A small network was trained on invented records. Each row is its activation on one of them, seen along a few directions.
Each row is followed by the record's values for the fields Kipim, Domo, Sedi, Senod.
Not every record has every field; a missing one is written none.
Other fields move the rows too, some of them a lot.
In the rows, zero is written as 500.
Random noise pushes rows far along 9 fixed directions. That doesn't count. These rows show it; they differ only by the noise:
498 541 494 561 540 440 475 606 505 427 492 633 557 324 548 590 653 602 509 294 481 219 629 472 436 327 515 306 481 415 471
388 741 588 563 382 627 525 686 470 327 678 521 551 589 545 445 451 579 231 767 797 577 266 545 609 380 503 749 375 472 496
789 609 487 448 515 544 619 633 506 661 473 624 550 617 346 513 416 272 669 631 618 607 332 314 362 780 599 656 478 313 651
661 641 377 624 579 463 440 331 582 649 551 520 228 692 188 588 513 408 694 500 299 603 183 444 559 523 443 454 688 723 198
215 562 564 623 337 470 455 472 385 465 683 410 417 726 615 422 540 748 312 677 513 676 374 744 741 242 450 690 308 589 329
552 527 548 536 602 488 468 603 503 365 536 546 612 362 587 544 529 606 395 320 488 281 647 456 488 362 494 379 528 432 523
495 368 627 423 529 421 525 534 374 506 544 425 674 558 718 416 417 621 409 376 427 530 764 582 596 470 527 565 370 353 638
426 409 454 603 541 436 398 484 487 511 503 505 570 536 659 578 635 756 476 289 255 328 689 606 441 281 463 359 465 501 491
593 544 428 295 609 552 624 303 449 670 488 576 694 710 552 604 340 375 572 325 281 577 554 449 443 668 602 572 415 498 531
444 741 467 519 613 619 434 453 583 250 628 546 568 437 525 620 466 594 261 306 456 295 428 506 578 269 454 393 618 705 322
506 395 588 692 515 245 490 537 389 681 541 508 274 547 374 450 644 574 668 613 464 549 534 452 624 401 455 466 412 365 291

535 532 474 489 494 692 447 538 484 383 585 384 776 675 694 457 312 628 271 568 448 568 433 601 442 523 502 656 541 544 741 -> Kipim: s3 / Domo: u4 / Sedi: none / Senod: g2
325 659 459 585 273 532 295 624 699 493 591 485 307 743 250 464 553 598 565 670 551 546 284 698 554 431 388 448 640 573 514 -> Kipim: s2 / Domo: u3 / Sedi: m2 / Senod: g1
363 461 595 296 260 420 337 775 687 597 500 340 579 800 536 237 362 559 576 497 588 635 600 809 666 608 394 650 594 416 858 -> Kipim: s4 / Domo: u3 / Sedi: m2 / Senod: g2
690 258 619 469 592 523 527 381 316 368 528 381 594 318 608 454 353 531 445 376 341 496 759 457 521 555 578 267 544 401 637 -> Kipim: s2 / Domo: u4 / Sedi: none / Senod: g1
587 567 307 593 613 555 529 228 584 749 449 603 337 757 253 719 574 426 697 594 294 551 331 315 358 580 496 478 523 608 280 -> Kipim: s3 / Domo: u2 / Sedi: none / Senod: g1
743 358 347 384 460 588 430 446 640 504 303 418 469 337 436 485 430 303 738 244 304 441 538 549 372 717 539 251 785 641 682 -> Kipim: s4 / Domo: u4 / Sedi: none / Senod: g1
315 635 708 349 526 422 584 610 483 332 649 431 499 378 513 360 395 447 295 540 813 540 566 471 856 416 478 642 448 472 354 -> Kipim: s1 / Domo: u4 / Sedi: none / Senod: g2
574 461 354 738 264 573 431 468 317 438 512 365 497 555 752 436 595 707 392 542 372 727 185 859 402 413 560 678 450 700 603 -> Kipim: s3 / Domo: u3 / Sedi: m1 / Senod: g2
372 583 431 444 339 674 473 456 470 357 515 522 650 483 688 558 507 562 337 417 463 467 460 696 434 450 546 527 407 602 627 -> Kipim: s5 / Domo: u2 / Sedi: none / Senod: g1
334 610 380 306 345 798 421 485 725 256 454 355 589 499 630 480 398 455 295 435 513 513 418 718 490 495 467 553 644 839 646 -> Kipim: s1 / Domo: u1 / Sedi: none / Senod: g1
579 345 479 650 854 481 276 618 767 483 468 378 604 578 612 591 548 812 346 309 265 225 848 353 323 320 288 400 738 495 586 -> Kipim: s1 / Domo: u3 / Sedi: m2 / Senod: g2
296 684 487 260 288 430 664 348 467 487 501 719 413 329 501 554 612 385 636 162 584 460 465 636 692 419 653 444 314 572 321 -> Kipim: s5 / Domo: u3 / Sedi: m2 / Senod: g2
596 408 699 426 431 450 586 400 292 333 613 388 463 418 621 368 353 570 407 386 531 703 586 606 779 476 599 519 406 456 545 -> Kipim: s2 / Domo: u3 / Sedi: m2 / Senod: g2
601 459 541 374 488 496 547 481 456 456 492 559 641 508 619 541 437 566 531 263 409 484 666 551 450 555 597 461 413 367 718 -> Kipim: s2 / Domo: u3 / Sedi: m2 / Senod: g2
294 529 343 521 390 397 442 740 599 762 305 781 579 446 429 560 799 395 784 548 592 202 588 480 180 486 513 385 419 300 567 -> Kipim: s5 / Domo: u3 / Sedi: m1 / Senod: g1
653 415 582 556 366 564 428 698 526 478 556 379 467 638 383 321 390 473 537 796 627 663 363 553 468 658 491 554 599 374 791 -> Kipim: s2 / Domo: u4 / Sedi: none / Senod: g1
613 466 564 387 598 353 606 569 333 530 442 554 690 273 570 424 408 322 529 368 575 420 679 413 511 607 563 451 488 345 539 -> Kipim: s3 / Domo: u3 / Sedi: m1 / Senod: g2
398 550 649 803 594 366 326 784 602 505 655 428 315 689 286 374 533 690 374 905 717 469 443 366 668 290 253 586 621 394 321 -> Kipim: s3 / Domo: u3 / Sedi: m2 / Senod: g2
529 455 440 570 696 615 417 663 708 481 410 473 644 569 566 579 544 599 404 508 452 339 612 348 258 489 418 514 630 440 650 -> Kipim: s1 / Domo: u4 / Sedi: none / Senod: g2
331 687 612 598 753 454 426 538 588 342 664 471 444 543 326 509 417 581 243 646 613 371 442 349 734 283 299 502 662 626 181 -> Kipim: s2 / Domo: u1 / Sedi: none / Senod: g2
565 341 587 709 436 347 434 539 447 492 514 361 179 364 417 390 650 538 567 625 582 657 415 542 645 432 434 534 484 531 336 -> Kipim: s5 / Domo: u2 / Sedi: none / Senod: g1
628 437 547 257 512 386 695 304 373 445 392 442 362 106 502 379 386 150 604 231 540 642 551 491 747 674 617 417 522 620 322 -> Kipim: s1 / Domo: u3 / Sedi: m1 / Senod: g1
887 549 584 609 605 513 450 715 546 391 519 420 480 378 388 391 390 381 436 628 679 521 322 339 499 631 463 608 730 437 622 -> Kipim: s3 / Domo: u2 / Sedi: none / Senod: g2
540 485 515 488 371 500 467 794 597 482 420 452 614 570 678 385 584 618 437 498 696 499 511 644 427 548 495 748 482 367 827 -> Kipim: s1 / Domo: u2 / Sedi: none / Senod: g2
523 613 347 742 603 610 450 254 361 402 611 436 484 529 560 582 444 580 282 596 309 575 188 526 489 338 441 520 584 833 195 -> Kipim: s3 / Domo: u3 / Sedi: m1 / Senod: g2
360 660 492 384 443 674 473 618 626 261 533 547 625 402 633 541 480 591 290 401 690 301 549 571 520 404 485 498 515 530 642 -> Kipim: s4 / Domo: u2 / Sedi: none / Senod: g1
345 774 457 382  68 442 724 538 425 541 449 805 317 392 381 542 748 386 757 485 819 600 193 661 581 481 720 566 153 427 402 -> Kipim: s2 / Domo: u3 / Sedi: m2 / Senod: g2
574 598 559 572 759 587 607 322 331 406 668 484 613 510 508 537 276 430 267 658 474 534 409 252 586 491 510 573 509 554 264 -> Kipim: s3 / Domo: u4 / Sedi: none / Senod: g2
739 377 730 604 646 193 644 694 403 597 490 557 259 248 329 404 606 419 685 590 742 511 667 188 631 560 521 482 412 146 380 -> Kipim: s1 / Domo: u3 / Sedi: m2 / Senod: g2
498 577 477 417 510 551 613 266 395 378 546 629 553 380 555 654 471 508 503 243 360 459 522 504 521 441 638 334 389 540 397 -> Kipim: s2 / Domo: u3 / Sedi: m2 / Senod: g2
289 508 515 294 328 585 456 582 626 402 454 559 625 508 597 504 504 555 482 369 552 386 718 683 466 459 537 417 424 442 726 -> Kipim: s2 / Domo: u3 / Sedi: m2 / Senod: g1
270 498 437 477 603 623 665 250 375 652 543 596 662 706 612 663 475 480 398 679 425 583 529 339 373 496 563 704 173 491 356 -> Kipim: s5 / Domo: u1 / Sedi: none / Senod: g1
674 208 580 423 276 325 596 565 200 727 408 406 567 550 659 258 415 418 715 583 470 840 563 693 470 794 620 623 321 264 847 -> Kipim: s2 / Domo: u3 / Sedi: m1 / Senod: g2
444 542 582 289 698 444 543 326 486 394 549 571 662 403 589 557 373 499 400  70 355 319 795 456 653 424 537 376 522 526 406 -> Kipim: s5 / Domo: u3 / Sedi: m2 / Senod: g2
153 463 517 572 497 494 406 563 594 446 522 426 443 526 569 485 626 707 331 609 513 422 631 552 560 263 361 492 460 530 372 -> Kipim: s1 / Domo: u4 / Sedi: none / Senod: g1
363 763 498 162 330 607 634 404 453 327 562 618 666 416 562 510 370 320 447 249 592 526 383 683 675 581 673 549 412 607 522 -> Kipim: s5 / Domo: u4 / Sedi: none / Senod: g2
480 456 480 419 307 385 663 345 166 536 508 518 585 436 699 428 498 484 572 376 423 635 467 720 596 541 658 565 275 503 511 -> Kipim: s3 / Domo: u1 / Sedi: none / Senod: g2
781 262 439 738 405 491 459 706 579 688 320 410 304 559 422 430 692 514 689 799 541 687 378 467 240 673 488 680 522 353 730 -> Kipim: s1 / Domo: u2 / Sedi: none / Senod: g1
118 745 468 154 453 571 484 371 650 506 575 585 701 831 516 566 320 486 426 285 438 474 591 672 638 464 485 539 480 616 478 -> Kipim: s2 / Domo: u3 / Sedi: m2 / Senod: g2
228 504 507 385 201 326 369 666 503 598 475 484 531 645 550 335 549 546 622 474 546 562 532 885 586 491 464 537 480 451 661 -> Kipim: s2 / Domo: u3 / Sedi: m1 / Senod: g2

Which values does each new row have?
505 418 636 643 440 401 499 499 399 507 585 477 282 526 375 447 557 583 522 742 602 588 475 471 633 451 475 463 423 376 425 -> Kipim: s2 / Domo: u2 / Sedi: none / Senod: g1
160 342 569 445 582 286 492 281 367 685 564 492 549 699 551 528 500 643 546 439 244 459 829 546 656 329 456 352 363 436 287 -> Kipim: s2 / Domo: u4 / Sedi: none / Senod: g2
483 483 429 629 402 377 566 448 435 672 412 639 202 308 183 520 687 298 845 700 550 469 365 366 484 518 539 281 460 471 190 -> Kipim: s3 / Domo: u4 / Sedi: none / Senod: g1
561 494 605 522 557 444 533 635 599 543 461 431 368 560 409 406 502 446 479 689 709 609 440 367 602 581 423 694 531 421 476 -> Kipim: s1 / Domo: u2 / Sedi: none / Senod: g2
457 367 631 470 595 328 529 585 490 497 416 460 459 233 518 439 577 452 484 470 609 376 807 380 600 447 460 390 473 360 414 -> Kipim: s1 / Domo: u2 / Sedi: none / Senod: g1
460 399 706 641 692 551 494 757 521 489 595 486 565 484 444 463 464 556 300 879 751 409 692 168 463 466 399 575 468 206 555 -> Kipim: s5 / Domo: u4 / Sedi: none / Senod: g1
164 755 537 284 495 591 610 354 521 565 607 585 544 751 361 548 306 344 408 670 605 622 448 450 677 537 495 609 354 552 276 -> Kipim: s2 / Domo: u3 / Sedi: m2 / Senod: g1
346 361 439 321 448 543 472 468 607 523 351 444 633 548 711 552 596 631 491 254 369 407 795 643 422 464 511 479 427 509 703 -> Kipim: s1 / Domo: u2 / Sedi: none / Senod: g1
274 764 454 288 695 499 583 384 588 608 543 693 627 661 339 648 379 277 502 471 528 389 498 279 521 583 453 572 496 571 224 -> Kipim: s5 / Domo: u1 / Sedi: none / Senod: g2
303 358 602 386 534 459 491 626 373 576 513 471 859 662 768 402 366 591 321 622 528 496 821 551 438 503 483 619 349 253 752 -> Kipim: s2 / Domo: u3 / Sedi: m1 / Senod: g2
554 618 641 399 361 523 654 563 398 413 585 566 473 476 470 435 396 428 466 610 760 667 378 480 635 574 604 614 325 385 567 -> Kipim: s2 / Domo: u3 / Sedi: m2 / Senod: g2
550 328 480 472 318 505 390 626 558 583 410 405 520 569 523 407 535 529 667 455 426 583 592 651 386 663 505 498 540 422 799 -> Kipim: s5 / Domo: u4 / Sedi: none / Senod: g1
486 627 539 341 475 613 549 567 572 236 544 482 600 332 646 483 421 510 303 249 620 438 525 583 613 453 541 508 540 569 580 -> Kipim: s1 / Domo: u3 / Sedi: m2 / Senod: g2
518 434 582 556 134 440 568 702 306 388 409 528 375  79 557 284 663 361 604 620 813 567 402 688 543 522 621 504 371 380 591 -> Kipim: s5 / Domo: u3 / Sedi: m1 / Senod: g1
354 223 472 575 368 345 466 485 439 743 364 491 372 453 489 436 672 467 718 595 405 552 672 573 454 511 486 429 403 443 463 -> Kipim: s5 / Domo: u3 / Sedi: m1 / Senod: g1
458 316 395 752 489 329 335 474 552 678 438 385 316 634 555 529 781 742 606 458 227 505 531 640 429 328 361 477 538 586 390 -> Kipim: s1 / Domo: u2 / Sedi: none / Senod: g2
663 460 418 688 363 430 305 624 589 434 432 481 361 357 488 474 716 613 624 315 390 376 367 687 409 413 463 360 693 589 622 -> Kipim: s5 / Domo: u2 / Sedi: none / Senod: g2
385 442 567 461 506 389 554 621 436 524 488 478 604 495 678 441 573 613 448 478 572 483 660 553 519 446 496 639 365 392 565 -> Kipim: s1 / Domo: u1 / Sedi: none / Senod: g2
542 101 817 670 533 123 432 809 511 550 418 305 220 321 482 232 715 679 613 602 713 518 881 432 692 412 375 501 431 147 560 -> Kipim: s1 / Domo: u2 / Sedi: none / Senod: g1
242 828 374 411  82 538 559 746 453 464 467 818 593 402 507 502 684 400 580 595 858 397 192 741 362 465 629 526 329 426 606 -> Kipim: s2 / Domo: u3 / Sedi: m1 / Senod: g2
